Each row below holds a small network's activations on one input, seen along a few directions.
In each table, some parts of the input vary, and every possible input appears once, in random order.
Descriptions start from the smaller parts, as in this example, which fits no table here: one of 4 places along a line, together with either a single point or (one of 2 separate values, together with one of 5 places around a ring) or one of 11 places around a ring.
Shared parts are said once, and a part with two or three values counts as separate values.
In the rows, zero is written as 100.

Other details of the inputs shift rows strongly along two fixed directions, in all tables alike. That doesn't count.

Rows:
R1: [101 91 76 103 108 80 115 96 92 81 84]
R2: [98 94 109 82 114 87 65 111 97 129 127]
R3: [152 171 102 85 92 145 108 56 99 35 92]
R4: [113 90 111 120 93 87 120 108 104 100 74]
R5: [105 112 77 98 89 83 89 112 111 107 74]
R6: [120 88 86 110 91 75 100 91 105 111 78]
R7: [103 84 129 102 111 89 99 107 92 124 133]
R8: [92 92 110 92 131 86 95 107 88 111 140]
R9: [105 110 92 118 101 109 116 122 111 110 73]
R10: [69 96 107 98 114 122 97 117 88 106 135]
R11: [94 88 85 116 86 120 99 98 120 104 72]
R12: [89 118 82 114 101 95 123 114 111 89 87]
R13: [111 98 92 123 100 114 116 123 117 104 77]
R14: [101 81 96 111 82 86 105 76 107 103 74]
R15: [85 84 131 105 113 97 105 108 90 103 135]
R16: [113 91 110 122 95 103 120 117 110 103 71]
R17: [88 100 85 111 88 115 100 97 113 110 68]
R18: [75 103 113 103 122 118 102 122 96 113 134]
R19: [100 95 79 89 94 81 91 92 112 104 69]
R20: [77 71 126 97 99 120 93 101 88 109 126]
R21: [73 101 99 76 112 95 87 120 88 99 145]
R22: [110 85 118 92 116 82 96 108 94 127 138]
R23: [82 115 78 101 93 88 113 111 96 79 84]
R24: [97 99 74 91 105 81 111 107 99 78 83]
R25: [69 91 108 93 105 125 90 108 88 117 127]
R26: [108 86 106 121 84 89 101 96 104 104 69]
R27: [169 142 150 80 100 137 69 42 88 81 133]
R28: [90 86 81 113 88 121 112 102 106 90 78]
R29: [81 86 103 70 112 93 79 103 86 112 133]
R30: [81 91 112 108 120 123 101 123 103 107 138]
R31: [67 97 105 87 101 111 87 105 90 114 138]
R32: [96 81 104 116 81 109 103 92 113 103 66]
R33: [82 110 78 96 84 91 106 101 96 90 77]
R34: [104 117 88 114 95 94 115 119 114 107 80]
R35: [80 109 105 80 120 92 91 125 96 107 144]
R36: [82 72 130 99 94 102 81 87 95 120 121]
R37: [103 107 80 96 113 77 116 113 107 87 82]
R38: [90 72 106 82 105 90 92 88 82 114 140]
R39: [117 106 85 96 107 76 107 117 110 104 75]
R40: [96 80 91 108 85 88 117 81 93 89 81]
R41: [91 84 99 118 93 108 123 105 99 77 79]
R42: [97 85 90 113 94 84 125 91 93 78 88]
R43: [92 78 99 110 81 96 115 87 93 86 75]
R44: [92 84 99 115 91 92 123 96 93 75 82]
R45: [94 109 110 80 114 91 83 130 99 124 136]
R46: [101 106 87 120 92 111 98 111 111 114 68]
R47: [111 93 84 108 106 74 127 98 103 89 90]
R48: [94 74 111 86 102 88 80 83 96 127 132]
R49: [74 115 112 90 116 93 94 122 92 109 140]
R50: [98 92 104 122 101 104 127 111 107 86 79]
R51: [75 83 106 103 112 126 97 117 94 99 138]
R52: [86 112 83 99 81 89 93 96 110 105 71]
R53: [153 171 138 68 99 141 56 62 91 84 132]
R54: [99 113 83 115 86 96 97 108 114 111 75]
R55: [108 87 106 123 86 105 101 106 110 107 67]
R56: [105 85 78 103 99 78 123 93 95 81 91]
R57: [139 155 124 47 102 144 68 59 84 66 143]
R58: [87 107 81 106 82 100 99 94 116 106 75]
R59: [85 78 104 82 115 92 83 91 80 114 134]
R60: [92 86 113 110 105 124 76 118 106 128 125]
R61: [103 92 96 117 101 81 129 97 101 86 87]
R62: [103 122 89 106 95 83 110 121 108 105 77]
R63: [162 167 101 66 83 134 79 46 110 56 78]
R64: [121 98 88 108 110 75 110 106 103 107 76]
R65: [172 147 106 78 94 126 83 29 102 62 76]
R66: [102 86 111 94 116 86 68 99 91 132 127]
Description of these inputs: one of 6 places around a ring, together with one of 11 places around a ring.
- Changing only the place on the ring of 11 turns R48 into R32. The same change can be made to R6. Which row results? => R55
- Changing only the place on the ring of 11 turns R14 into R19. The same change can be made to R40. Which row results? => R29
- Change only the place on the ring of 6 in R54. List by row number the other rows that result. => R3, R12, R31, R34, R58
- Change only the place on the ring of 11 in R7. List by row number the other rows that result. => R4, R9, R13, R16, R22, R34, R39, R45, R62, R64

Rows:
R67: [106 116 122 97 110 114 92 111 84 95 134]
R68: [112 110 122 94 113 115 91 114 91 96 134]
R69: [115 97 101 88 107 114 75 82 94 113 130]
R70: [88 111 59 117 90 81 114 121 114 88 41]
R71: [142 147 94 107 98 103 119 67 105 55 71]
R72: [109 80 68 123 99 75 134 104 120 92 48]
R73: [103 116 113 77 119 99 90 98 79 96 130]
R74: [137 131 102 99 78 122 90 62 108 66 49]
R75: [86 97 101 78 101 126 93 86 84 82 138]
R76: [81 79 68 132 79 101 145 111 107 68 54]
R77: [120 132 84 95 85 140 113 66 110 43 65]
R78: [61 69 96 105 108 87 103 150 107 136 106]
R79: [86 106 69 127 82 86 134 117 118 101 42]
R80: [91 107 47 119 85 69 121 107 108 91 52]
R81: [89 84 82 130 76 90 120 108 108 102 28]
R82: [104 119 119 103 108 113 95 102 90 100 139]
R83: [139 154 94 102 94 127 113 87 101 63 58]
R84: [104 104 119 78 88 101 73 84 90 108 127]
R85: [54 44 109 118 102 63 100 121 93 128 102]
R86: [54 54 87 115 104 84 84 127 108 140 100]
R87: [97 83 71 134 86 96 123 108 115 104 34]
R88: [100 100 62 109 88 84 114 121 127 90 42]
R89: [93 97 57 114 70 65 121 104 114 99 47]
R90: [103 90 66 124 93 96 130 115 122 106 40]
R91: [70 62 99 111 104 79 107 150 103 126 115]
R92: [55 64 92 103 99 55 109 123 98 137 108]
R93: [144 127 93 94 75 112 95 57 96 64 56]
R94: [54 50 108 115 95 56 104 125 100 132 104]
R95: [110 95 107 87 104 113 73 82 89 108 128]
R96: [108 105 109 83 114 122 77 96 108 114 127]
R97: [97 108 127 83 91 111 68 89 102 111 120]
R98: [110 108 122 86 123 101 91 103 93 91 132]
R99: [129 121 95 101 92 126 131 60 102 34 73]
R100: [100 118 128 92 97 119 90 97 100 115 124]
R101: [108 113 102 74 112 105 78 105 89 98 133]
R102: [116 96 111 77 120 107 92 88 94 109 131]
R103: [96 83 75 113 75 60 126 97 106 96 38]
R104: [93 128 108 90 110 114 77 97 100 105 131]
R105: [119 93 121 107 108 123 89 91 96 110 132]
R106: [89 90 81 127 69 82 124 112 116 106 31]
R107: [56 63 101 123 90 69 112 138 103 137 111]
R108: [108 102 110 93 111 124 71 86 106 115 124]
R109: [100 119 106 80 101 103 84 91 93 104 136]
R110: [103 114 122 89 120 100 92 100 85 91 132]
R111: [111 102 119 101 112 132 84 91 100 120 122]
R112: [108 100 138 97 88 111 87 94 91 106 128]
R113: [106 108 130 91 104 97 94 85 98 101 132]
R114: [157 120 96 111 98 114 113 57 111 65 66]
R115: [114 91 127 106 105 122 87 92 91 105 130]
R116: [114 102 125 82 117 102 92 102 99 94 132]
R117: [102 113 125 91 112 99 98 90 96 98 136]
R118: [53 75 82 107 113 59 108 127 91 129 114]
R119: [114 100 101 77 111 112 81 92 96 111 133]
R120: [97 119 119 84 96 111 76 92 107 111 125]
R121: [112 89 126 99 115 108 86 81 93 101 128]
R122: [160 127 95 108 92 126 119 76 112 67 67]
R123: [88 94 110 78 110 121 104 82 81 80 136]
R124: [32 55 90 115 102 104 117 136 97 119 109]
R125: [52 70 87 103 107 58 112 127 96 132 113]
R126: [102 118 110 80 115 115 74 109 101 100 127]
R127: [104 115 125 99 102 113 98 101 94 102 138]
R128: [150 140 87 86 102 104 114 77 100 55 64]
R129: [157 122 86 99 97 113 111 54 104 70 64]
R130: [153 137 80 82 87 110 104 79 109 60 66]
R131: [114 104 115 70 116 100 90 100 92 99 130]
R132: [112 91 117 87 113 107 84 79 86 106 126]
R133: [43 78 85 109 101 74 96 136 111 137 109]
R134: [86 111 63 132 88 86 131 118 114 99 43]
R135: [105 93 128 82 104 102 82 78 79 103 121]
R136: [54 76 76 100 107 66 94 140 89 126 112]
R137: [104 118 120 87 117 123 87 114 95 105 125]
R138: [56 47 109 125 92 77 100 132 91 133 103]
- What is each input in this table made of? => one of 6 places around a ring, together with either a single point or one of 11 places around a ring
- Changing only the place on the ring of 6 turns R77 into R76. The same change can be made to R126. Which row results? => R68
- Changing only the place on the ring of 6 turns R70 into R83. The same change can be made to R108. Which row results? => R111
- Change only the place on the ring of 6 in R133. List by row number the other rows that result. => R79, R109, R117, R125, R127
- Which other rows agree with R114 in the place on the ring of 6? List them by row number. => R71, R72, R85, R94, R98, R99, R110, R113, R116, R117, R121
- Which other rows agree with R73 in the place on the ring of 6? List them by row number. => R92, R102, R103, R118, R123, R125, R128, R129, R131, R132, R135

Rows:
R139: [106 120 106 109 103 119 102 121 112 106 78]
R140: [44 19 75 123 110 44 109 118 92 139 71]
R141: [65 29 75 145 111 40 112 138 114 148 85]
R142: [74 84 159 85 123 110 33 118 97 172 196]
R143: [105 114 111 127 91 120 93 109 120 107 81]
R144: [95 110 114 118 74 98 126 91 90 88 99]
R145: [97 81 107 111 111 113 111 79 86 81 80]
R146: [126 111 147 87 143 136 88 98 84 99 161]
R147: [91 144 41 105 119 93 92 79 95 108 104]
R148: [99 122 113 120 92 94 123 103 110 88 100]
R149: [104 117 98 100 94 119 95 126 98 96 78]
R150: [100 87 96 111 75 126 121 86 107 93 99]
R151: [100 128 108 100 107 93 131 116 104 88 95]
R152: [118 118 100 97 102 98 89 110 115 118 76]
R153: [117 96 94 106 116 109 114 115 86 81 90]
R154: [97 100 104 94 86 101 78 78 101 109 67]
R155: [32 27 61 104 90 56 112 120 114 139 79]
R156: [81 112 111 102 88 95 116 88 92 75 90]
R157: [117 86 88 95 112 84 89 89 89 81 86]
R158: [114 84 90 98 73 103 108 73 109 106 97]
R159: [103 108 91 90 89 95 71 100 101 96 76]
R160: [84 103 110 106 88 123 91 90 98 97 69]
R161: [91 100 136 65 109 151 80 69 91 91 159]
R162: [123 126 132 62 110 124 51 103 85 117 142]
R163: [91 96 80 88 94 118 104 103 108 69 96]
R164: [119 92 108 133 112 109 113 99 107 90 94]
R165: [104 89 94 107 113 106 103 101 87 68 88]
R166: [130 93 88 93 115 87 100 103 88 94 87]
R167: [104 94 73 76 92 96 91 91 110 82 94]
R168: [113 80 109 129 96 115 118 84 86 92 91]
R169: [119 103 83 83 104 98 112 100 123 105 95]
R170: [100 116 91 85 90 67 94 98 95 75 95]
R171: [106 106 89 95 106 120 125 112 121 92 97]
R172: [104 103 80 86 97 120 116 118 107 82 97]
R173: [106 98 94 115 92 121 116 99 127 91 102]
R174: [113 122 92 81 96 70 106 111 94 89 94]
R175: [117 100 73 74 95 99 103 106 109 95 95]
R176: [116 120 151 78 91 103 80 66 76 110 166]
R177: [78 146 47 117 121 115 106 90 93 95 105]
R178: [99 102 112 123 75 125 98 95 99 108 78]
R179: [112 100 106 111 73 104 85 83 101 121 76]
R180: [127 77 103 116 94 92 105 72 88 105 89]
R181: [113 119 107 108 91 71 110 91 112 101 98]
R182: [99 125 98 93 98 92 119 123 91 76 96]
R183: [91 110 97 102 91 117 84 112 99 83 78]
R184: [87 119 98 97 92 89 108 110 92 62 97]
R185: [113 126 101 88 105 71 117 104 106 101 93]
R186: [21 18 110 99 119 66 74 152 112 190 193]
R187: [94 109 105 90 87 72 102 76 94 89 88]
R188: [139 109 140 75 142 114 76 86 86 113 158]
- Changing only one part turns R163 into R167. The same change can be made to R148. Which row results? => R181
- Changing only one part turns R176 into R144. The same change can be made to R175. Which row results? => R172
- What is each input in this table made of? => one of 2 separate values, together with either a single point or (one of 4 separate values, together with one of 6 places around a ring)
- Change only the choice among 4 separate values in R158. List by row number the other rows that result. => R176, R179, R180
- Change only the choice among 2 separate values in R152. List by row number the other rows that result. => R139
